Each row below holds a small network's activations on one record, seen along a few directions.
Each row is followed by the record's values for the fields Domi, Sug, Zur, Kida, Zabe, Nuzo, Kuza.
A field that a record lacks is written missing.
Other fields move the rows too, some of them a lot.
In the rows, 500 means zero.
Random noise pushes rows far along 2 fixed directions. That doesn't count. These rows show it; they differ only by the noise:
[566 472 571 534 550 626 453 563 656 488 554 450 580 495 449 696 470 558
 594 445 614 451]
[533 502 610 526 547 624 398 559 632 473 546 445 578 535 488 681 472 540
 560 434 550 482]
[451 568 708 498 542 611 279 544 572 436 528 444 572 624 583 625 474 495
 488 402 401 563]
[570 431 569 498 562 592 540 554 664 492 561 498 570 451 440 617 453 566
 644 438 659 465]

[518 401 372 387 418 444 584 421 496 667 400 571 341 386 434 347 415 536
 413 531 600 402]
Domi: f12 / Sug: missing / Zur: j1 / Kida: s1 / Zabe: missing / Nuzo: missing / Kuza: missing
[377 524 593 373 453 445 459 485 446 574 455 524 446 520 613 299 399 403
 524 426 372 624]
Domi: f15 / Sug: missing / Zur: j2 / Kida: s1 / Zabe: missing / Nuzo: missing / Kuza: missing
[500 365 472 441 508 404 826 445 542 552 507 746 447 251 507 164 465 537
 664 423 702 636]
Domi: f8 / Sug: missing / Zur: j2 / Kida: s1 / Zabe: missing / Nuzo: missing / Kuza: missing
[522 515 671 499 487 511 500 538 452 386 448 519 485 549 552 403 485 453
 514 545 319 679]
Domi: f2 / Sug: missing / Zur: j1 / Kida: s1 / Zabe: missing / Nuzo: missing / Kuza: missing
[449 644 411 603 535 548 430 505 544 616 635 368 484 480 469 699 623 490
 437 394 442 489]
Domi: f15 / Sug: missing / Zur: j2 / Kida: s2 / Zabe: g2 / Nuzo: p2 / Kuza: v1
[396 776 708 643 388 615 240 513 415 397 589 336 464 640 685 707 557 327
 461 442 201 622]
Domi: f6 / Sug: missing / Zur: j1 / Kida: s1 / Zabe: missing / Nuzo: missing / Kuza: missing
[371 588 537 353 462 384 371 424 432 577 512 588 360 499 500 365 530 466
 431 503 426 543]
Domi: f12 / Sug: w1 / Zur: missing / Kida: s2 / Zabe: g2 / Nuzo: p2 / Kuza: v2
[417 638 456 597 444 493 428 542 463 618 500 468 467 479 604 542 564 489
 440 472 438 526]
Domi: f2 / Sug: missing / Zur: j2 / Kida: s1 / Zabe: missing / Nuzo: missing / Kuza: missing
[610 443 446 649 492 639 582 529 510 491 611 380 558 444 398 701 484 617
 534 542 599 438]
Domi: f15 / Sug: missing / Zur: j1 / Kida: s2 / Zabe: missing / Nuzo: missing / Kuza: missing
[544 612 339 673 495 584 331 493 617 549 572 414 489 458 461 738 487 502
 444 405 476 352]
Domi: f6 / Sug: missing / Zur: j2 / Kida: s2 / Zabe: g2 / Nuzo: p2 / Kuza: v1
[670 386 371 633 589 567 443 600 569 502 433 371 542 599 380 688 489 521
 361 637 594 288]
Domi: f2 / Sug: w2 / Zur: missing / Kida: s1 / Zabe: g2 / Nuzo: p2 / Kuza: v1
[558 466 538 419 453 447 533 421 467 592 545 489 448 557 452 378 445 459
 557 434 495 542]
Domi: f15 / Sug: missing / Zur: j1 / Kida: s2 / Zabe: g2 / Nuzo: p2 / Kuza: v2
[478 647 610 582 528 677 329 525 565 467 653 414 518 546 620 568 601 505
 462 426 403 454]
Domi: f6 / Sug: w2 / Zur: missing / Kida: s2 / Zabe: g2 / Nuzo: p2 / Kuza: v1
[506 623 612 657 502 627 386 623 589 609 569 482 462 569 541 678 532 452
 538 455 422 555]
Domi: f2 / Sug: missing / Zur: j2 / Kida: s2 / Zabe: g2 / Nuzo: p2 / Kuza: v1
[397 544 424 516 483 533 283 453 426 596 563 491 527 521 478 668 522 408
 367 600 458 483]
Domi: f15 / Sug: w1 / Zur: missing / Kida: s1 / Zabe: g2 / Nuzo: p2 / Kuza: v2
[484 696 585 594 478 530 525 524 542 564 613 488 446 418 636 538 658 419
 552 389 454 784]
Domi: f2 / Sug: missing / Zur: j1 / Kida: s2 / Zabe: missing / Nuzo: missing / Kuza: missing
[466 429 459 271 510 361 645 343 550 495 497 615 390 386 659 103 524 353
 594 354 509 537]
Domi: f6 / Sug: w2 / Zur: missing / Kida: s1 / Zabe: g2 / Nuzo: p2 / Kuza: v1
[608 406 545 480 475 522 612 485 608 536 545 525 496 402 412 549 432 485
 596 576 654 349]
Domi: f6 / Sug: w2 / Zur: missing / Kida: s1 / Zabe: g2 / Nuzo: p2 / Kuza: v2
[544 554 529 491 607 350 474 428 414 479 448 506 464 500 539 377 453 399
 385 547 489 469]
Domi: f2 / Sug: w2 / Zur: missing / Kida: s1 / Zabe: g2 / Nuzo: p2 / Kuza: v2
[375 192 561 290 536 236 769 358 448 471 432 656 356 478 516  61 370 465
 545 472 545 496]
Domi: f12 / Sug: missing / Zur: j1 / Kida: s1 / Zabe: g1 / Nuzo: p2 / Kuza: v1
[597 533 373 588 456 516 449 513 540 502 596 487 523 498 531 537 452 518
 421 460 454 433]
Domi: f15 / Sug: missing / Zur: j2 / Kida: s1 / Zabe: g2 / Nuzo: p2 / Kuza: v1
[559 415 461 368 479 596 611 434 523 429 427 590 504 414 518 308 438 528
 606 464 556 437]
Domi: f6 / Sug: w2 / Zur: missing / Kida: s1 / Zabe: missing / Nuzo: missing / Kuza: missing
[460 327 594 380 633 336 813 380 451 410 464 678 516 572 526 140 432 605
 688 567 610 560]
Domi: f2 / Sug: w2 / Zur: missing / Kida: s2 / Zabe: g2 / Nuzo: p2 / Kuza: v2
[517 504 403 497 515 454 462 449 533 587 369 399 510 485 360 741 531 558
 498 588 420 324]
Domi: f6 / Sug: w3 / Zur: missing / Kida: s2 / Zabe: g1 / Nuzo: p2 / Kuza: v2
[438 684 583 551 487 571 447 516 475 570 580 417 477 535 614 544 540 506
 543 418 395 576]
Domi: f15 / Sug: missing / Zur: j2 / Kida: s2 / Zabe: missing / Nuzo: missing / Kuza: missing
[604 369 662 584 653 624 771 590 472 227 514 600 763 690 475 428 533 674
 701 493 655 560]
Domi: f2 / Sug: w2 / Zur: missing / Kida: s2 / Zabe: missing / Nuzo: missing / Kuza: missing
[585 460 353 631 503 557 739 615 563 628 540 497 522 338 314 602 529 551
 699 522 763 367]
Domi: f2 / Sug: missing / Zur: j2 / Kida: s1 / Zabe: missing / Nuzo: missing / Kuza: missing
[353 543 722 456 561 514 318 394 416 355 441 482 498 683 617 369 501 452
 435 481 199 544]
Domi: f6 / Sug: w2 / Zur: missing / Kida: s2 / Zabe: g2 / Nuzo: p2 / Kuza: v1
[397 628 586 518 506 476 467 509 487 528 508 567 479 457 605 355 519 564
 530 335 430 685]
Domi: f8 / Sug: missing / Zur: j2 / Kida: s2 / Zabe: missing / Nuzo: missing / Kuza: missing
[600 469 489 572 505 668 516 536 408 406 489 408 553 475 401 696 498 500
 537 668 467 358]
Domi: f6 / Sug: w1 / Zur: missing / Kida: s1 / Zabe: missing / Nuzo: missing / Kuza: missing
[392 532 541 465 473 472 627 575 482 436 556 571 429 449 507 396 509 479
 621 449 556 521]
Domi: f8 / Sug: w1 / Zur: missing / Kida: s1 / Zabe: missing / Nuzo: missing / Kuza: missing
[368 470 672 468 500 532 404 485 422 373 473 507 486 527 591 342 408 444
 500 413 349 691]
Domi: f6 / Sug: missing / Zur: j2 / Kida: s1 / Zabe: missing / Nuzo: missing / Kuza: missing
[550 438 370 562 509 616 404 608 576 550 580 463 658 541 417 682 494 493
 482 490 610 347]
Domi: f15 / Sug: w3 / Zur: missing / Kida: s1 / Zabe: g2 / Nuzo: p2 / Kuza: v1
[631 480 350 617 531 528 437 565 569 423 495 230 572 611 244 790 476 574
 495 697 616 330]
Domi: f2 / Sug: w1 / Zur: missing / Kida: s2 / Zabe: g1 / Nuzo: p2 / Kuza: v2
[534 518 553 618 444 626 432 566 469 418 475 421 647 561 421 626 514 524
 574 557 462 399]
Domi: f6 / Sug: missing / Zur: j2 / Kida: s1 / Zabe: missing / Nuzo: missing / Kuza: missing
[515 382 655 528 541 593 517 543 368 297 397 535 654 793 523 490 487 519
 551 592 472 486]
Domi: f2 / Sug: w2 / Zur: missing / Kida: s1 / Zabe: missing / Nuzo: missing / Kuza: missing
[608 317 335 582 473 533 614 511 543 401 579 457 648 485 251 622 437 601
 678 649 688 378]
Domi: f15 / Sug: missing / Zur: j2 / Kida: s1 / Zabe: g2 / Nuzo: p2 / Kuza: v2
[431 480 566 406 485 398 306 523 359 276 314 501 652 904 534 302 383 536
 426 612 268 517]
Domi: f2 / Sug: w3 / Zur: missing / Kida: s1 / Zabe: g2 / Nuzo: p2 / Kuza: v2
[497 408 401 485 447 419 265 421 492 585 348 530 407 562 412 526 403 551
 451 592 498 376]
Domi: f12 / Sug: missing / Zur: j2 / Kida: s1 / Zabe: g2 / Nuzo: p1 / Kuza: v2
[693 544 547 680 634 625 740 587 551 366 580 541 632 475 507 600 493 577
 625 461 686 551]
Domi: f2 / Sug: w2 / Zur: missing / Kida: s2 / Zabe: missing / Nuzo: missing / Kuza: missing
[455 425 372 460 544 418 670 445 582 555 551 528 341 340 396 406 485 543
 610 475 688 443]
Domi: f8 / Sug: w1 / Zur: missing / Kida: s2 / Zabe: g2 / Nuzo: p2 / Kuza: v1
[620 668 385 722 399 624 424 536 564 598 538 366 509 362 373 771 525 498
 423 470 625 311]
Domi: f12 / Sug: missing / Zur: j2 / Kida: s1 / Zabe: missing / Nuzo: missing / Kuza: missing
[442 744 547 764 547 600 241 669 535 481 556 292 607 526 633 760 635 504
 398 458 366 618]
Domi: f2 / Sug: missing / Zur: j2 / Kida: s1 / Zabe: missing / Nuzo: missing / Kuza: missing
[553 658 566 596 534 593 381 505 484 522 437 428 499 580 566 621 477 367
 357 502 495 525]
Domi: f2 / Sug: w2 / Zur: missing / Kida: s1 / Zabe: missing / Nuzo: missing / Kuza: missing
[410 400 514 319 441 432 327 445 506 438 362 562 434 558 511 455 456 531
 319 564 412 487]
Domi: f12 / Sug: w1 / Zur: missing / Kida: s1 / Zabe: g1 / Nuzo: p1 / Kuza: v2
[411 362 456 253 477 241 609 348 427 418 350 691 337 471 492 281 342 451
 406 470 417 488]
Domi: f12 / Sug: w1 / Zur: missing / Kida: s1 / Zabe: g2 / Nuzo: p2 / Kuza: v2

Which values does each new row have?
[527 569 449 475 427 599 313 416 462 517 424 447 562 614 629 633 541 448
 359 561 396 496]
Domi: f15 / Sug: w2 / Zur: missing / Kida: s1 / Zabe: missing / Nuzo: missing / Kuza: missing
[453 703 482 620 499 653 393 558 538 502 675 326 533 494 539 781 557 532
 474 452 511 521]
Domi: f15 / Sug: w1 / Zur: missing / Kida: s2 / Zabe: missing / Nuzo: missing / Kuza: missing
[451 520 476 420 505 517 563 588 483 408 565 430 560 459 507 470 497 543
 501 541 454 524]
Domi: f15 / Sug: w1 / Zur: missing / Kida: s1 / Zabe: missing / Nuzo: missing / Kuza: missing
[464 496 633 525 497 563 564 450 445 353 509 536 568 564 638 433 488 497
 648 518 478 500]
Domi: f6 / Sug: w2 / Zur: missing / Kida: s1 / Zabe: missing / Nuzo: missing / Kuza: missing
[508 459 463 592 562 546 374 547 475 424 500 497 533 529 521 511 480 511
 512 456 382 441]
Domi: f6 / Sug: missing / Zur: j2 / Kida: s1 / Zabe: g2 / Nuzo: p2 / Kuza: v1
[587 512 285 519 408 595 349 526 589 557 411 405 422 423 350 798 548 553
 403 591 601 316]
Domi: f12 / Sug: w1 / Zur: missing / Kida: s1 / Zabe: missing / Nuzo: missing / Kuza: missing
[423 600 566 493 440 477 455 510 466 500 522 524 529 522 668 423 450 458
 569 404 343 680]
Domi: f15 / Sug: missing / Zur: j2 / Kida: s1 / Zabe: missing / Nuzo: missing / Kuza: missing
[494 492 385 490 468 487 464 483 533 692 484 485 474 353 486 516 475 482
 456 486 553 504]
Domi: f15 / Sug: missing / Zur: j2 / Kida: s1 / Zabe: missing / Nuzo: missing / Kuza: missing
[432 717 590 508 517 545 493 471 461 590 605 529 351 345 621 456 534 429
 622 269 432 687]
Domi: f6 / Sug: missing / Zur: j2 / Kida: s2 / Zabe: missing / Nuzo: missing / Kuza: missing
[453 516 650 519 505 549 437 548 416 443 482 472 565 510 533 445 526 460
 507 477 366 488]
Domi: f6 / Sug: missing / Zur: j2 / Kida: s1 / Zabe: missing / Nuzo: missing / Kuza: missing
[491 474 524 439 508 529 500 503 485 431 495 520 521 535 419 512 539 595
 497 439 566 524]
Domi: f12 / Sug: w1 / Zur: missing / Kida: s2 / Zabe: missing / Nuzo: missing / Kuza: missing
[547 359 338 490 557 483 550 427 527 458 383 468 490 549 358 587 458 588
 470 604 628 433]
Domi: f2 / Sug: w1 / Zur: missing / Kida: s2 / Zabe: g2 / Nuzo: p2 / Kuza: v2
[710 365 360 548 548 578 639 568 617 467 440 540 571 581 344 675 471 593
 592 760 658 305]
Domi: f2 / Sug: w2 / Zur: missing / Kida: s1 / Zabe: g2 / Nuzo: p2 / Kuza: v2
[481 403 520 366 467 562 523 405 408 431 416 577 566 589 574 342 540 489
 486 512 506 417]
Domi: f6 / Sug: w2 / Zur: missing / Kida: s1 / Zabe: missing / Nuzo: missing / Kuza: missing
[563 427 380 470 360 516 706 444 438 543 577 598 517 474 459 510 481 515
 518 525 577 507]
Domi: f15 / Sug: missing / Zur: j1 / Kida: s1 / Zabe: missing / Nuzo: missing / Kuza: missing
[387 769 765 539 588 630 263 580 345 411 470 377 463 753 661 517 507 408
 353 401 199 745]
Domi: f2 / Sug: w1 / Zur: missing / Kida: s2 / Zabe: missing / Nuzo: missing / Kuza: missing
[495 494 457 514 490 511 512 510 481 655 467 432 379 424 508 510 521 425
 426 525 527 547]
Domi: f2 / Sug: missing / Zur: j1 / Kida: s1 / Zabe: missing / Nuzo: missing / Kuza: missing
[532 543 441 535 429 541 537 482 457 635 543 434 415 369 451 563 496 435
 486 509 503 482]
Domi: f15 / Sug: missing / Zur: j1 / Kida: s1 / Zabe: missing / Nuzo: missing / Kuza: missing
[390 552 462 338 422 343 348 479 507 456 477 455 417 476 456 378 513 464
 423 584 382 560]
Domi: f12 / Sug: w1 / Zur: missing / Kida: s1 / Zabe: g2 / Nuzo: p2 / Kuza: v2
[348 451 603 325 480 311 671 445 443 549 530 668 429 348 543  61 476 458
 502 387 557 657]
Domi: f12 / Sug: missing / Zur: j2 / Kida: s1 / Zabe: missing / Nuzo: missing / Kuza: missing
[299 679 588 450 365 473 117 484 355 493 417 392 339 690 641 602 522 431
 265 528 221 521]
Domi: f12 / Sug: w1 / Zur: missing / Kida: s1 / Zabe: missing / Nuzo: missing / Kuza: missing
[211 694 815 393 483 423 328 468 420 462 468 514 420 661 826  98 428 325
 385 295 209 848]
Domi: f2 / Sug: missing / Zur: j2 / Kida: s1 / Zabe: missing / Nuzo: missing / Kuza: missing
[763 281 365 651 529 693 777 611 542 368 426 541 736 589 204 677 496 643
 651 684 806 267]
Domi: f2 / Sug: w2 / Zur: missing / Kida: s1 / Zabe: missing / Nuzo: missing / Kuza: missing
